These are the activations of a small neural network, seen along a few directions. Each row is one input.
In each table, some parts of the input vary, and every possible input appears once, in random order.
A made-up example of a description, with smaller parts first: one of 2 separate values, together with either a single point or one of 9 places along a line or (one of 4 places along a line, together with one of 8 places around a ring).
Shared parts are said once, and a part with two or three values counts as separate values.

Other details of the inputs shift rows strongly along three fixed directions, in all tables alike. That doesn't count.

Table:
r1: [ -3  21 -14   9 -19 -50  30   5  33   4  17  -5  13  18]
r2: [-17  -1   8  26  32  -6   8   3  34 -11  -2  -9 -13  17]
r3: [ 12  33  -4  -9  16  -4  20  19  34 -22  -7   2  23  40]
r4: [-19 -13 -20   1 -61 -24 -13   0 -12   9  21  17  18 -15]
r5: [ -3 -10  33  17  61  34  -9  -2  10 -25 -11 -10 -20   3]
r6: [ 15 -14  17  -9   6  20 -13  -1 -35   2   3 -15   0 -11]
r7: [ 14   6  10   0  26 -10  16   6  15  -3  -2 -28  -3  23]
r8: [ -7 -22  10  28  14 -12   1 -11   8   1  10 -33 -32  -7]
r9: [ 22  19  16 -19  33  32   2  19   5 -33 -17   9  24  24]
r10: [ 14  -6  16 -14   3  27 -26  -9 -12  27 -23   3 -19 -19]
r11: [-26 -26   5  41 -32 -13 -13 -24 -18  28  26 -15 -23 -30]
r12: [  7 -18  20  12  14 -24   2  -7   0  11  10 -45 -15  -6]
r13: [ 17   8  14   1  41  -8  24   7  20  -9  -4 -37 -13  24]
r14: [-19 -11 -24  13 -46 -14  -3  -9 -21   8  25  29   4 -24]
r15: [-14  12 -24   1 -11 -47  37   3  29  -2  18   9   0  14]
r16: [-19   2  -1  25   1  -4   9  -2  13  -6   7  14  -5   1]
r17: [ 11 -13  13  -9   2  27 -12 -10 -30   9  -8 -25   8  -8]
r18: [  4  27 -31 -22 -20  -3   6  13  22  17 -15  40   1   6]
r19: [-19  -1   0  10 -12  29 -26   8  -3 -20  -2  42  25  -3]
r20: [ -3 -23  19  15   5  20 -26 -11 -14 -10   2  -2  -4 -14]
r21: [ 12  -7  45  -1  49  25 -11  -7  12 -27 -11 -25  -9   8]
r22: [  9  28 -19 -18  21   2  32  16  27 -18 -18   1  24  36]
r23: [ -2 -21  15  11   8  22 -22  -9 -18 -12   5   0 -10 -18]
r24: [ -7 -18   6  22  28 -16  10 -11  11   0  12 -29 -35  -5]
r25: [  7   4   0 -20  -9  16 -13  12 -20 -20   3  32  35  -9]
r26: [  1 -23  26  -2   3  14 -23 -10 -17  -8   2  -8   1 -13]
r27: [ -5  -3  -8   6 -57 -25  -5  -5 -20  17  24  10  23 -19]
r28: [ 13  29  -9 -14  25  -6  28  21  28 -22  -6   5  16  37]
r29: [ -8  -7 -26  -6 -52 -26  -5   6 -24  13  26  16  21 -22]
r30: [ -6 -26  13  14   5  18 -33  -4  -9 -12   1 -10  -6 -12]
r31: [ 11  16  -7 -26 -18  32 -20   8  -4   9 -25  43   8 -10]
r32: [  8   4   2 -17 -13  16 -16  13 -18 -20   2  30  36  -7]
r33: [-11   3  -8  14 -22 -25  -9 -32 -54  41 -18 -16 -50 -18]
r34: [-17  22  -8  15  25   0  17  20  48 -31  -7  23   8  30]
r35: [  1  -5 -10  12   8 -44  43 -16  11  35   7 -54 -22  13]
r36: [ 15 -10  23  -3   0  22 -19  -3 -28   3   2 -21   5  -8]
r37: [ -3  18 -36  -5 -11 -39  48   2  17  17   6  -8   6  22]
r38: [  1 -21  23  11  20 -19  12 -19  -3   8  13 -34 -32 -10]
r39: [-22  -4 -13   1  -7  28 -26  17  -5 -23   2  39  18  -7]
r40: [  6  26  -8 -10   6 -12  17  23  31 -28  -3  17  30  25]
r41: [  3  -1  18   2  47 -15  21   0  33 -18  -1 -28 -22  19]
r42: [ -4  -1  -1 -20 -12  19 -15   7 -14 -25   2  37  26  -7]
r43: [ 11 -17   7 -15   9  26  -7  -7 -36   8  -7 -19   3 -12]
r44: [ 14  -7   3 -21  17  27 -22  -2  -9  22 -20  -3 -29 -19]
r45: [-15 -20  15  31  29  -8  11 -17  -1  10  13 -22 -39 -14]
r46: [-11  19 -47  -4 -76 -48  26  -9   0  60  13  40 -10 -18]
r47: [  3  -5   3  17  13 -55  36  -8  17  19  20 -43 -26   3]
r48: [-14 -28   5  34 -34 -17 -12 -27 -20  23  26 -19 -22 -29]
r49: [ -4  -3 -21   9 -40 -45  13 -18   7  66   7 -14 -39 -17]
r50: [  5   4   8   3  -2 -20  12  -1   5   0   8  -2  14   4]
r51: [ -9  24 -12   9   4  -2   7  13  45 -32  -3  25  20  29]
r52: [-13   5  16  30  43  -3  11   1  44 -14  -2 -21 -20  21]
r53: [ 14  -6   9 -20   9  29 -19  -9 -19  25 -19   7 -25 -25]
r54: [ -9  -4 -12  -2 -14  24 -27  14  -4 -28   1  33  21  -4]
r55: [ -6   0   0 -13 -23  19 -31  12   1 -26   0  22  30   0]
r56: [ -7  -7 -26  -6 -55 -16   8  -9 -32  32  11   6  23 -12]
r57: [ -3   0   4 -14 -19  20 -18   8  -9 -26  -1  32  28  -5]
r58: [-12  46 -35  -8 -16 -18   1   3 -10   0 -36  32  -7  23]
r59: [ 10 -16  11   5  17 -10  24 -19 -17  26   0 -51 -23  -5]
r60: [ 12  28 -11 -17  29  -6  30  21  26 -22  -5   7  15  35]
r61: [  8   5   5 -14 -16  17 -16  14 -15 -21   0  27  37  -6]
r62: [ 11 -17   4 -18  12  26  -4  -8 -39   8  -5 -17   2 -14]
r63: [ -2 -21  17  14   4  23 -23  -9 -16 -13   3  -2  -9 -17]
r64: [ -1  21  -1  -7  21 -10  21  16  44 -35  -7  11  12  32]
r65: [-32  12 -34  25 -24 -39  27   7  30   5  20  25   0  11]
r66: [ 15 -14  14 -12  10  20 -11  -2 -37   2   5 -13  -1 -13]
r67: [ 15  -1  18 -12   0  30 -28 -10 -10  26 -21   0 -19 -20]
r68: [ 15  -7   7 -16   2  28 -30  -1  -9  22 -22  -4 -25 -20]
r69: [ 25  -5  39  -6  54  26  -3   1  -4 -14 -15 -32  -4  15]
r70: [  5   7 -16 -23 -20  30 -18  11 -14  -8 -11  10  39   6]
r71: [  9  17 -11 -25 -23  32 -33  11   5  10 -23  33  10  -5]
r72: [ -3  18 -39  -8  -7 -38  50   1  14  17   7  -7   5  19]
Description of these inputs: one of 2 separate values, together with either a single point or (one of 5 places along a line, together with either a single point or one of 6 places along a line).
Question: The inputs of r57 and r64 match in every part but the choice among 2 separate values. If r14 is changed in the same way as r57 into r64, which row does it become?
Answer: r24
Question: The inputs of r67 and r71 match in every part but the choice among 2 separate values. If r69 is changed in the same way as r67 into r71, which row does it become?
Answer: r7
Question: A walk changes only the place on the line of 6. It starts at r11 and steps to r48. List the rest of the walk in order.
Answer: r21, r27, r36, r17
Question: Which other rows does r49 become when the choice among 2 separate values takes its other values? List them by row number.
Answer: r10
Question: A walk changes only the place on the line of 5. It starts at r1 and steps to r12. List the rest of the walk in order.
Answer: r40, r47, r29

Table:
r73: [-16  14 -38  17 -31 -64  59  -5  16  10  28  -1  11  23]
r74: [  2 -18  19  -8   2  42 -42   3  -7 -25  -5  19  16 -18]
r75: [ -1  -7   2  17  14 -34  28 -20  13  38   7 -22 -50 -13]
r76: [ -9  25 -10   6   8 -14  27   9  52 -21  -2  28  17  26]
r77: [  0  -6  29  12  52  16   5  -1  29 -16  -7 -17 -22  12]
r78: [  0 -16  -7  -6 -37  -8 -20  -4 -40  27   3 -13   0 -23]
r79: [-17  34 -26  -7 -15  20   1  27  31 -37 -10  70  46  29]
r80: [-11 -22  -5   9 -37  -1 -12  -9 -39  13  26 -11  12 -26]
r81: [ 27   0  19 -18  55   7  19   1   3 -10 -13 -31 -11  17]
r82: [ -2  34 -22 -12 -17   9  -3  32  32 -45  -2  63  51  27]
r83: [  0 -19  -3  -4 -40  -2 -21 -15 -21  31   7   4 -11 -36]
r84: [ -6 -11   7  37   5 -34  21 -16  14  22  18 -41 -33  -1]
r85: [ -6 -13   5  21  10 -42  31 -13  -2  11  24 -52 -23  -1]
r86: [ -8 -25   0  17 -44  -2 -23  -6 -21  17  23  -1   0 -30]
r87: [ -7  35 -49 -20 -53 -33  31  17   3   5   8  38  38  15]
r88: [ 12 -21  18 -17   6  41 -27   8 -27 -30   3   9  32 -11]
r89: [ -7 -15  12   0  10  47 -38   7 -15 -22  -7  26   9 -19]
r90: [ -9 -30  -8   4 -37  -8 -11  -5 -46   4  23 -14  11 -23]
r91: [  9 -15  20 -17   5  41 -30   8 -24 -29   6   8  30 -14]
r92: [ 25   4  30 -11  51   7   9   0  18  -1 -17 -27 -12  13]
r93: [-23 -26  -8  15 -39  -4 -24  -6 -29  13  17   1 -11 -26]
r94: [ -8 -27   5   8 -43  -8 -23  -7 -22  14  26  -1   3 -30]
r95: [  0  -4  22  13  61   9   3   0  21 -23  -7 -12 -26   7]
r96: [  7  -2  25  13  48   8   0   5  22 -25 -10 -30 -17  16]
r97: [ -4  27 -32  11 -35 -56  47  -1  37  34  13   9  -7  12]
r98: [-14  50 -35  -1 -51 -34  32  -5  -4   8  -4  77  17  11]
r99: [ 18   8  19  -2  47  11   3   3  18  -8 -24 -30 -24  15]
r100: [ -3  22 -41  -3 -29 -63  61   1  12  23  13  -2   5  21]
r101: [-14 -22  -2  15 -42  -3 -23  -8 -28  16  19  -6   3 -24]
r102: [  1  -5   3 -16  13  46 -39   8 -27 -11 -25  18  -2 -15]
r103: [  4 -20 -15 -10 -35   0  -8 -11 -51  25   7 -13   2 -19]
r104: [  9  -3   3  14   5 -38  21 -15  11  33  10 -39 -43  -4]
r105: [ -2 -13  15  -9   0  37 -44  13 -20 -30  -8   5  19  -7]
r106: [  0 -16  14  30   4 -38  22 -15  21  20  24 -36 -34  -7]
r107: [-19 -25 -10  16 -40  -3 -26 -15 -26  12  14  -2  -5 -26]
r108: [ 13  -2   6 -15   1  48 -42   7 -22 -10 -23   7   7  -6]
r109: [-10  29 -37   7 -34 -60  45  -4  27  29   8   3  -6  23]
r110: [ 20   6  25 -11  49   6   3   1  19  -7 -17 -28 -21  15]
r111: [ -6  29 -34   8 -31 -59  50  -2  24  35   9   4   4  21]
r112: [  8   7  19   1  52  21   6  -4  20   2 -25 -19 -29  16]
r113: [-34  24 -51  11 -51 -36  20  14  15  -5  14  58  24   7]
r114: [ -5  37 -20 -10  12 -11  28  15  39 -10 -19  26   1  34]
r115: [ 24   6  25 -12  53   4   6   2  13  -5 -17 -29 -13  16]
r116: [  7  37 -10 -14   8 -12  29  15  45  -6 -14  21  16  32]
r117: [  7 -14  19 -12   6  35 -42  12 -23 -28  -2   7  27  -8]
r118: [-20 -26  -7  14 -41  -8 -26 -10 -26  10  14  -3  -5 -30]
r119: [  5 -15  22  -9   4  41 -38  11 -19 -23  -4   8  30  -9]
r120: [  1 -14 -13  -9 -36   0 -12 -11 -47  26   9 -14   1 -22]
r121: [ -3 -17  15  -3  10  44 -38   6 -14 -24  -4  28   8 -21]
r122: [  1  -5  27   9  54  10   1   0  25 -21  -5 -17 -25  13]
r123: [ 23   6  25 -14  52  14  18  -1  11  -3 -13 -32 -10  12]
r124: [-19  29 -43  18 -24 -53  50  -6  28  36   7  21 -16  11]
r125: [ 11   7  15  -2  50  14   2  -9  20  -5 -29 -25 -26  16]
r126: [-11 -23  -1  15 -38  -5 -21  -7 -34  17  19  -8  11 -23]
r127: [-13   0  20  39  13 -41  33 -35  -8  13  10 -15 -46  -6]
r128: [ -2 -17  -8  -4 -37  -5 -24 -13 -26  28   6   0 -13 -32]
r129: [  4 -17  -1  -6 -37  -2 -18  -7 -33  34   7  -8   3 -26]
r130: [ 26   0  22 -14  53  13  22  -1   8  -4 -15 -31  -8  16]
r131: [  4 -18   1  -8 -42  -4 -21  -8 -26  31  11  -3  -6 -30]
r132: [-23 -25 -10  17 -39   0 -25 -11 -29  15  16   2 -11 -23]
r133: [ -3  -6   4  16   7 -29  26 -19  15  41   6 -30 -47  -5]
r134: [ -2  35 -23 -24 -11   7  10  31  19 -48   4  57  64  28]
r135: [ 13  38 -16 -23  16 -16  38  15  29 -14  -5  16  21  32]
r136: [ -5  35 -20 -19 -17   6  -2  32  31 -45  -3  62  55  29]
r137: [  8  -1  22   4  53  10  12  -2   8 -26  -4 -37  -5  20]
r138: [ 19   9  21   2  48  17   5  -1  21  -1 -23 -27 -22  16]
r139: [  6 -17  -2  -1 -43  -2 -21  -8 -23  31  11   0  -9 -33]
r140: [  2 -13  -9  -7 -35   3 -10 -10 -43  30  11 -12   3 -25]
r141: [ -8  46 -38 -21  -4  21   2  25  21 -27 -28  72  35  29]
r142: [  6 -17  12 -10   6  46 -27   7 -33 -28  -3   4  32  -5]
r143: [ 16   9  23  -4  48  14   5  -1  19  -1 -23 -29 -18  18]
r144: [ 15  -9  25  -1  56   4  16   1   7 -28   1 -32  -3  17]
r145: [  0 -15  -9  -4 -37  -3 -21 -10 -41  30   2 -12   0 -19]
r146: [-18 -12   0  39  16 -32  25 -20  10  23  14 -28 -42  -7]
r147: [ -9  32 -23 -15 -14   9  -3  25  35 -45  -6  68  49  24]
r148: [  9  -9  15 -22   4  49 -38   5 -14  -6 -17  22   1 -16]
r149: [ -6 -17  -8  -3 -36  -1 -23  -9 -29  31   9   4 -19 -29]
r150: [ 26   5  27 -17  53  10  18  -1  12  -6 -10 -29 -11  10]
r151: [ -6  29 -14   4  10 -20  28  13  35 -24  -3  15  27  40]
r152: [  0 -20   9  21  10 -37  38 -17   2  18  25 -46 -19  -2]
r153: [ -7 -16 -12   1 -28  -3 -21 -10 -33  29   8   9 -21 -34]
r154: [ 10  -7  13 -20   4  49 -40   2 -12  -6 -22  15   9 -17]
r155: [ 15 -12   5   2   9 -38  40 -18  -2  33  14 -42 -27  -3]
r156: [  7  -4   9 -16   4  50 -40   1 -17  -6 -25  13   8 -12]
r157: [-10  37 -26 -14 -18  11  -1  28  27 -44  -9  57  55  35]
r158: [  5  -6   9 -15  12  51 -36   6 -19  -5 -21  24   1 -19]
r159: [ 15   7  22  -9  48   7   3   3  16  -8 -24 -32 -21  17]
r160: [  4  -7  31   9  52  13   4  -2  30 -18  -4 -14 -23  10]
r161: [ -5  38 -22  -7  13  -6  27  10  39  -7 -20  26   1  37]
r162: [ 18  -8   8 -27   8  49 -24   7 -37 -10 -18   3  23  -5]
r163: [ -3  -5  -1  14   6 -38  22 -20  10  32  -1 -39 -44  -5]
r164: [  8 -16  24 -12   4  37 -39  10 -18 -24  -1  11  29 -11]
r165: [ 11  -3  30   2  53  11  15   0  16 -21   1 -33  -2  12]
r166: [ -6 -15  14  27   5 -38  23 -15  17  22  21 -42 -29  -3]
r167: [-12 -25  -3  10 -39 -12 -23  -3 -37  10  18 -12   8 -23]
r168: [  1 -11  10   0  -1  44 -45   8 -19 -27  -8   8  15  -6]
r169: [-18  28 -23  13  17 -13  27  10  38 -23  -6  32   6  31]
r170: [-27  24 -45  11 -59 -30  18   6  24   0  14  52  34  10]
Question: Describe the family of inputs behind these rows.
Answer: one of 2 separate values, together with either a single point or (one of 6 places around a ring, together with one of 8 places along a line)
Question: The inputs of r140 and r80 match in every part but the choice among 2 separate values. If r116 is changed in the same way as r140 into r80, which row does it become?
Answer: r166
Question: The inputs of r162 and r142 match in every part but the choice among 2 separate values. If r99 is changed in the same way as r162 into r142, which row does it become?
Answer: r96
Question: A walk changes only the place on the ring of 6. It starts at r109 and steps to r159. List the rest of the walk in order.
Answer: r110, r131, r116, r143
Question: Which other rows does r141 become when the choice among 2 separate values takes its other values? List them by row number.
Answer: r169
Question: Which other rows does r73 become when the place on the ring of 6 takes its other values? List them by row number.
Answer: r88, r90, r142, r144, r152
Question: Which other rows does r136 become when the place on the line of 8 takes its other values? List them by row number.
Answer: r82, r95, r117, r122, r134, r144, r147

Table:
r171: [  7 -32   2   2 -22 -15  -3 -15 -32  36  20 -50 -15 -24]
r172: [-13  18 -14   8  -6  -5   9   6  -1 -21  -1  21  21  19]
r173: [ 12  18  -7 -21 -12  -9  18   8   2  -7  -1  15  30  13]
r174: [-12   9 -15   3  -7  -1  11   6  -5 -18   7  30  17   5]
r175: [ -4 -16  17  26  -8 -20  -6 -13   4  16  15 -28 -21 -12]
r176: [ 11  17  13  -2  33  14  -1  -2  11   1 -29  -7 -20  14]
r177: [ 11  13  15  -8  36  13   4  -6  11   1 -27   1 -22   9]
r178: [-16  13 -20   4  -5  -6   7  10   3 -23   0  19  18  18]
r179: [  8   8   7  -8  39  19   4   0  17   3 -22  -2 -21   6]
r180: [  8 -30  33 -21  11  88 -80  17 -26 -38 -13  25  29 -29]
r181: [-16  10 -21   5  -5   0  11   9   7 -20   2  20  19  16]
r182: [  1  24 -17 -12  -6   2   9   6  13   6 -12  37   0   6]
r183: [-15  10 -15   6 -16 -14  13  -2  -8 -12   8  25  15   5]
r184: [ -5 -18  13  17   5  -4  -7  -5  17   5  11 -23 -16  -7]
r185: [  4  -2  25  10  24  -4   2  -5  25 -10   1  -7 -11   3]
r186: [-23  -8 -25  13 -31 -18  11  -3 -16   6  21  15   7 -10]
r187: [  3  -2  20   7  29   6  -9   7  30 -19  -5 -13  -7  11]
r188: [  5 -30  -4 -16 -50  14 -42  -1 -60  18  13 -14  17 -34]
r189: [ 15 -12   9  -3   2 -19  18  -9 -13  21  14 -32 -12  -9]
r190: [ 15  -8   6  -9  16  -7  17  -2   0  10   6 -28  -2   1]
r191: [ 15  -4  13  -2   5 -11   8  -6 -14  13   3 -38  -4   2]
r192: [-10   8 -30  -1 -35 -12   3  -3   1  28  -2  16  -8  -7]
r193: [  5  11   2  -2  27   4   0  -1  14   6 -23 -12 -26  10]
r194: [ -7   5  -6   5 -22 -12   2   6  20  -3  16  28  11  -5]
Question: The inputs of r179 and r180 match in every part but one. If r176 is changed in the same way as r179 into r180, which row does it become?
Answer: r175
Question: Describe the family of inputs behind these rows.
Answer: one of 4 separate values, together with one of 6 places around a ring
Question: Which other rows does r178 become when the place on the ring of 6 takes its other values? List them by row number.
Answer: r172, r174, r181, r183, r186
Question: Which other rows does r171 become when the choice among 4 separate values takes its other values? List them by row number.
Answer: r181, r184, r192
Question: Which other rows does r182 become when the choice among 4 separate values takes its other values? List them by row number.
Answer: r174, r189, r194
